A small network was shown many inputs. Here are its activations along a few directions, one row for each input.
Each table varies a few parts of the input and shows all the possible inputs, shuffled.
Descriptions start from the smaller parts, as in this example, which fits no table here: one of 2 separate values, together with either a single point or one of 9 places along a line or (one of 6 places along a line, together with one of 8 places around a ring).
Shared parts are said once, and a part with two or three values counts as separate values.

Other details of the inputs vary at random and push rows far along two fixed directions, the same in every table; ignore that.

A family of inputs:
row 1: 4 11 -4 11 25 2 14 -19 15 -8 -12 19
row 2: 4 25 57 72 -17 52 37 48 -44 49 18 -14
row 3: 1 3 -46 -24 -7 12 -1 -6 40 -24 -7 14
row 4: -7 -26 10 -34 -59 -37 -65 -5 -25 -11 -7 -38
row 5: 2 2 -14 -32 26 -9 14 -15 32 0 13 26
row 6: 8 24 -34 6 1 35 12 -1 18 -19 -5 0
row 7: 14 8 -31 6 2 -26 -17 2 47 -26 7 13
row 8: 14 25 -18 19 -15 15 -3 -8 39 -20 7 -15
row 9: 9 3 -12 -23 41 0 8 -28 27 -8 14 12
row 10: 24 4 -19 3 14 -35 -6 -6 44 -8 8 18
row 11: 8 10 -21 6 23 -10 33 11 16 -1 -9 18
row 12: -29 -31 5 -21 -20 -21 -52 -22 -51 -6 -23 -26
row 13: -16 -28 45 -36 -5 -15 -30 -27 -44 12 -9 -20
row 14: 0 -17 43 -25 -24 -38 -36 4 -32 25 9 -22
row 15: -8 12 38 38 -13 41 59 65 -64 41 7 -4
row 16: 1 9 -38 7 14 1 19 18 23 -19 -12 13
row 17: 9 -4 -8 4 32 24 22 -8 15 -8 26 20
row 18: -26 -32 16 -32 -20 -39 -34 -16 -48 20 -21 -9
row 19: 18 5 -9 18 23 -18 -7 -27 45 -7 6 2
row 20: -8 15 -34 10 7 11 15 13 20 -5 -10 24
row 21: 7 7 -25 19 10 -12 -16 -22 49 -27 6 -2
row 22: -30 -41 15 -29 -22 -28 -62 -33 -42 -17 -29 -25
row 23: 21 3 6 14 5 1 16 19 30 0 36 21
row 24: 8 22 -21 9 -4 38 13 -3 24 -24 -13 4
row 25: 10 -3 -50 -28 1 1 3 -1 43 -37 -8 2
row 26: 20 15 8 13 27 5 8 -11 44 7 21 -2
row 27: -6 22 54 54 -10 64 51 46 -60 40 3 4
row 28: -15 -30 26 -44 -7 -32 -15 -1 -43 15 -5 -22
row 29: -21 -31 19 -24 -8 -32 -39 -30 -54 10 -19 -21
row 30: -16 23 40 44 -20 54 58 60 -62 53 9 12
Each input here is: one of 5 places along a line, together with either one of 2 separate values or one of 4 places along a line.
Changing only the place on the line of 5 turns row 23 into row 14. The same change can be made to row 30. Which row results?
Answer: row 5
List by row number the other rows that have the place on the line of 5 in common with row 29.
Answer: row 1, row 10, row 11, row 18, row 19
Change only the choice among 2 separate values in row 4. List by row number the other rows that result.
Answer: row 8

A family of inputs:
row 31: 22 28 -38 20 8 24 33 20 63 -24 20 20
row 32: 18 28 -20 24 55 15 42 -5 45 -5 10 30
row 33: -14 11 14 21 -40 36 7 36 -53 15 -13 -23
row 34: 9 30 -11 20 9 32 59 44 5 10 1 30
row 35: -2 13 35 25 -40 21 5 42 -42 26 7 -19
row 36: -9 -16 -20 -29 0 1 -25 -32 6 -25 -9 -7
row 37: 0 12 32 23 -23 -10 5 29 -32 35 3 -10
row 38: 22 27 2 31 23 40 42 13 35 5 30 19
row 39: 5 1 4 6 -2 -20 -27 -12 8 -5 -7 -10
row 40: -13 4 45 24 -7 35 15 11 -55 32 -2 -15
row 41: -11 -25 -9 -43 -18 -23 -21 -1 -15 -6 -8 -8
row 42: -6 -5 -1 2 -21 5 -28 -14 -5 -15 -4 -21
row 43: -15 9 15 13 -10 1 15 20 -49 27 -26 -2
row 44: -20 -33 13 -29 1 -1 -24 -34 -25 -4 -5 -11
row 45: 6 -14 0 -18 20 2 15 -6 19 -5 25 11
row 46: 10 -24 -2 -25 17 -43 -22 -20 25 -3 19 11
row 47: 5 -9 22 -7 -20 -5 -11 6 -9 6 19 -13
row 48: 5 -1 -31 -14 -8 -8 4 12 23 -19 1 7
row 49: 9 31 -31 12 15 46 40 17 33 -13 4 20
row 50: 12 8 -16 8 46 11 20 -26 41 -14 13 23
row 51: -3 -4 16 9 -21 9 -26 -10 -10 1 1 -21
row 52: -8 -14 -13 -24 4 -23 -3 -1 -5 0 -8 14
row 53: -12 28 12 27 -13 23 18 28 -47 29 -33 -11
row 54: 7 -9 13 -2 14 -31 -13 -15 3 8 5 1
row 55: -18 -17 -5 -25 -10 -10 -31 -29 -19 -11 -23 -17
row 56: 11 8 -7 14 5 0 -13 -19 31 -15 0 -1
row 57: -6 18 -12 11 0 1 13 15 -15 15 -25 1
row 58: -6 22 -4 32 -16 28 8 14 -24 6 -23 -10
row 59: -2 -22 0 -23 26 -37 -16 -27 5 -3 3 5
row 60: 2 -17 -3 -18 -4 -46 -42 -24 19 -10 -5 -9
row 61: 8 27 -18 21 32 16 55 27 21 13 5 39
row 62: 1 -15 9 -18 12 -12 9 5 -2 6 18 9
row 63: -14 -1 9 7 -38 -9 -7 34 -52 23 -23 -18
row 64: 6 -27 16 -23 0 -15 -16 -11 5 -2 26 -3
row 65: 28 14 -24 11 53 -9 16 -27 70 -21 17 28
row 66: 6 -6 0 -6 -11 -29 -22 3 12 4 3 -1
row 67: -15 -2 33 6 -17 28 27 35 -58 30 -1 -6
row 68: 5 -11 7 -11 -21 -20 -20 11 3 2 10 -9
row 69: 4 -21 10 -12 16 -18 -27 -41 15 -9 8 -5
row 70: -4 3 1 16 -17 3 -20 -5 -8 -6 -15 -19
row 71: 24 26 6 27 16 19 45 33 21 19 26 21
row 72: -11 -36 22 -33 2 -7 -24 -22 -20 -3 14 -11
row 73: -4 -8 -6 -4 -21 -28 -21 11 -1 1 -7 -9
row 74: 2 -15 -27 -21 6 -38 -42 -36 41 -35 -10 -7
row 75: -5 -16 26 -4 -13 -19 -37 -28 -17 0 -1 -24
row 76: 16 40 1 43 -4 46 31 32 18 4 18 8
row 77: 1 -24 -25 -33 -7 -18 -41 -31 40 -43 12 -6
row 78: -18 -21 3 -27 0 -26 -27 -25 -26 -6 -23 -6
row 79: -14 -29 9 -31 3 4 -10 -15 -17 -6 4 -3
row 80: -16 -8 9 -3 11 6 1 -20 -20 3 -10 1
row 81: -13 2 26 6 -27 29 24 38 -58 24 -9 -5
row 82: 15 9 -45 -6 7 15 20 7 50 -30 10 16
row 83: 4 18 -15 11 13 43 39 16 12 -6 4 20
row 84: -19 -3 20 4 5 -1 6 -2 -42 18 -19 -5
row 85: 4 25 -26 21 6 7 11 6 13 -11 -19 5
row 86: -14 14 21 23 -14 46 21 18 -50 22 -17 -6
row 87: -11 -13 -2 -16 18 -24 -2 -16 -8 3 -10 9
row 88: -10 2 -2 6 -22 -15 -12 11 -30 9 -29 -16
row 89: -16 -5 16 -11 -33 15 0 27 -54 16 -11 -20
row 90: 0 -23 13 -16 -7 -13 -38 -37 6 -13 11 -20
row 91: -14 11 5 6 -22 1 12 34 -43 28 -21 -5
row 92: -5 -33 1 -39 17 -45 -22 -22 4 -2 11 7
row 93: 24 40 -6 44 26 14 33 7 40 4 6 13
row 94: 27 12 -28 1 29 11 15 -19 79 -32 35 21
row 95: 13 -27 -11 -40 4 -43 -29 -25 43 -21 26 3
row 96: 3 11 -26 5 28 17 18 -19 28 -20 -8 24
row 97: 4 12 -9 18 -8 -14 -6 9 9 0 -16 -5
row 98: -9 -39 -5 -52 8 -31 -15 -18 3 -10 7 8
row 99: 3 13 22 24 -7 -15 2 9 -13 23 -3 -11
row 100: 22 12 -11 13 35 20 15 -24 53 -15 26 19
row 101: 8 41 -21 44 -2 55 36 23 5 -4 -8 5
row 102: -12 -21 14 -17 -43 -24 -32 16 -29 5 -5 -25
Changing only one part turns row 31 into row 74. The same change can be made to row 64. Which row results?
Answer: row 65
Changing only one part turns row 96 into row 83. The same change can be made to row 58. Which row results?
Answer: row 33
What do these inputs look like to the network?
Answer: one of 8 places around a ring, together with one of 9 places around a ring
Change only the place on the ring of 8 in row 80. List by row number the other rows that result.
Answer: row 44, row 61, row 67, row 79, row 84, row 87, row 98
Change only the place on the ring of 9 in row 51. List by row number the other rows that result.
Answer: row 36, row 40, row 42, row 44, row 86, row 90, row 100, row 101

A family of inputs:
row 103: 15 25 -55 19 32 9 6 -30 73 -41 -10 24
row 104: 8 -21 -4 -45 25 -7 0 -28 33 -13 31 15
row 105: -24 -25 65 -27 -24 -3 -19 -2 -81 41 0 -31
row 106: 14 -18 -16 -10 19 -47 -16 -14 45 -17 14 17
row 107: 0 31 -13 24 -22 7 24 46 -15 17 -19 -3
row 108: -19 -18 21 18 -17 14 6 25 -51 12 -2 -5
row 109: -10 -52 -5 -35 2 -19 -34 -31 4 -32 17 0
row 110: -5 38 -5 21 -14 41 21 14 -20 11 -29 -8
row 111: 15 6 -54 5 9 12 1 -11 73 -51 13 23
row 112: -1 -7 35 22 -25 -13 -3 34 -33 28 8 -10
row 113: 14 40 9 57 43 32 57 14 15 25 11 31
row 114: 21 -10 -4 -40 11 -19 -9 -20 47 -14 28 3
row 115: -25 -19 39 5 -63 13 -47 7 -71 9 -16 -45
row 116: 8 -32 -4 -21 22 -18 -10 -23 35 -19 36 21
row 117: 3 33 -2 51 -13 6 10 31 -10 15 -19 -6
row 118: -12 -37 -3 -25 24 -27 -34 -53 1 -24 -6 -3
row 119: 7 36 10 49 -12 23 7 15 -5 16 -9 -16
row 120: -23 -9 10 -4 -10 10 16 26 -59 20 -21 0
row 121: -5 21 22 6 -35 17 -6 19 -35 21 -12 -33
row 122: -5 -29 -35 -43 20 -9 2 -15 24 -30 6 21
row 123: -34 -22 21 9 -58 -14 -42 18 -78 11 -37 -33
row 124: 24 -16 3 -14 13 -21 -20 -26 51 -18 36 2
row 125: -3 -22 -25 -9 36 -19 -7 -33 25 -29 -2 20
row 126: 13 20 -62 18 28 -1 7 -18 70 -44 -12 30
row 127: 7 -8 -43 -31 -8 -28 -16 -3 42 -29 2 2
row 128: 9 27 -1 53 30 24 59 36 11 21 15 39
row 129: 22 7 -54 9 12 -13 -1 -2 79 -40 16 20
row 130: -4 11 14 6 -2 49 35 21 -25 12 6 0
row 131: 10 36 0 55 33 54 55 11 10 7 4 18
row 132: 20 -22 -5 -16 9 -30 -19 -15 47 -20 33 9
row 133: -28 -45 -16 -64 -29 -53 -71 -42 -31 -24 -39 -25
row 134: -17 -8 25 -4 -5 -4 18 29 -53 36 -6 7
row 135: 12 29 27 45 10 4 21 15 -6 31 0 0
row 136: 5 43 -12 33 36 49 67 18 3 14 -12 24
row 137: -16 -49 -14 -29 11 -35 -32 -30 0 -28 -2 6
row 138: -18 -14 48 -17 -30 -36 -24 17 -77 44 -24 -28
row 139: 11 -29 20 -27 5 -38 -45 -42 24 -11 23 -15
row 140: 22 55 -12 36 -9 50 46 42 25 8 8 2
row 141: 6 -34 2 -56 -7 -43 -31 -16 18 -12 20 -5
row 142: 6 -12 -8 -37 41 -14 2 -41 33 -7 14 18
row 143: -32 -26 24 6 -64 -6 -42 21 -75 9 -27 -35
row 144: 26 6 -36 -19 29 -18 24 5 72 -18 23 33
row 145: -1 30 7 43 -20 45 8 14 -12 2 -10 -12
row 146: -24 -55 -11 -73 -44 -37 -72 -31 -24 -32 -14 -29
row 147: 8 22 4 42 -30 22 8 40 -4 8 6 -10
row 148: -21 -2 14 0 -2 10 15 16 -60 23 -27 -2
row 149: 14 6 -36 -23 47 23 27 -30 60 -33 16 26
row 150: -15 -12 28 -8 -12 3 17 32 -51 34 4 3
row 151: 33 19 -22 -18 40 -3 21 -21 82 -18 28 21
row 152: 11 27 12 42 -26 30 6 28 -1 9 9 -17
row 153: 24 45 1 60 26 11 49 33 25 21 5 26
row 154: 18 36 19 51 31 47 54 16 18 20 28 23
row 155: -3 -13 -52 -34 -8 -12 -14 -11 34 -40 -9 9
row 156: 7 42 -7 30 33 58 65 16 5 13 -5 19
row 157: -29 -11 38 11 -49 4 -46 -7 -76 16 -34 -46
row 158: 16 23 -53 -16 21 23 9 -26 71 -42 0 17
row 159: 19 29 18 48 23 49 54 25 17 18 35 24
row 160: 0 8 20 5 1 26 40 35 -22 28 18 14
row 161: -10 7 10 33 -37 -10 -13 34 -36 16 -19 -20
row 162: -2 12 24 34 7 43 25 8 -22 10 7 -4
row 163: -15 -57 12 -72 -17 -79 -61 -25 -20 -2 -7 -18
row 164: -2 1 21 32 3 14 30 32 -20 25 18 17
row 165: 3 43 -2 27 -9 17 21 23 -12 22 -24 -11
row 166: 17 39 14 55 39 41 56 11 17 24 18 26
row 167: 1 -15 -20 -36 41 -30 4 -27 27 -8 4 29
row 168: -7 18 21 36 -25 0 -16 11 -36 22 -23 -28
row 169: -18 -41 -8 -61 -28 -70 -74 -35 -22 -14 -28 -32
row 170: -5 10 12 4 -46 9 -2 39 -36 17 -6 -25
row 171: 3 -10 -12 -35 45 -22 4 -39 31 -7 6 22
row 172: 3 -20 3 -47 15 -51 -32 -38 16 -3 -3 -7
row 173: 17 16 -54 -19 13 24 9 -17 71 -45 8 18
row 174: -2 15 29 30 -34 14 -19 12 -30 17 -4 -34
row 175: 9 -26 15 -23 12 -45 -43 -47 23 -8 12 -11
row 176: 12 33 25 17 6 14 30 18 -8 34 0 -4
row 177: 4 -20 -12 -10 42 -33 -7 -32 32 -13 13 28
row 178: -1 -12 -15 -42 -7 -32 -45 -39 17 -18 -12 -22
row 179: -7 6 5 5 -5 40 37 32 -28 11 3 8
row 180: -26 -37 55 -4 -36 11 -31 0 -80 16 1 -37
row 181: -15 -28 -40 -46 -16 -34 -37 -21 5 -33 -25 -3
row 182: -32 -5 25 -12 -47 -2 -34 -1 -83 22 -49 -40
What do these inputs look like to the network?
Answer: one of 2 separate values, together with one of 5 places around a ring, together with one of 8 places around a ring
Changing only the place on the ring of 5 turns row 104 into row 173. The same change can be made to row 105. Which row results?
Answer: row 158
Changing only the place on the ring of 5 turns row 140 into row 114. The same change can be made to row 161. Which row results?
Answer: row 106
Changing only the place on the ring of 5 turns row 136 into row 182. The same change can be made to row 125. Which row results?
Answer: row 126
Change only the place on the ring of 8 in row 125. List by row number the other rows that result.
Answer: row 108, row 109, row 118, row 131, row 137, row 162, row 180
Change only the choice among 2 separate values in row 149. List by row number the other rows that result.
Answer: row 162
Start at row 146 and move only the place on the ring of 5, one step at a time. The first step leads to row 179. Which rows follow, in order?
Answer: row 160, row 141, row 170
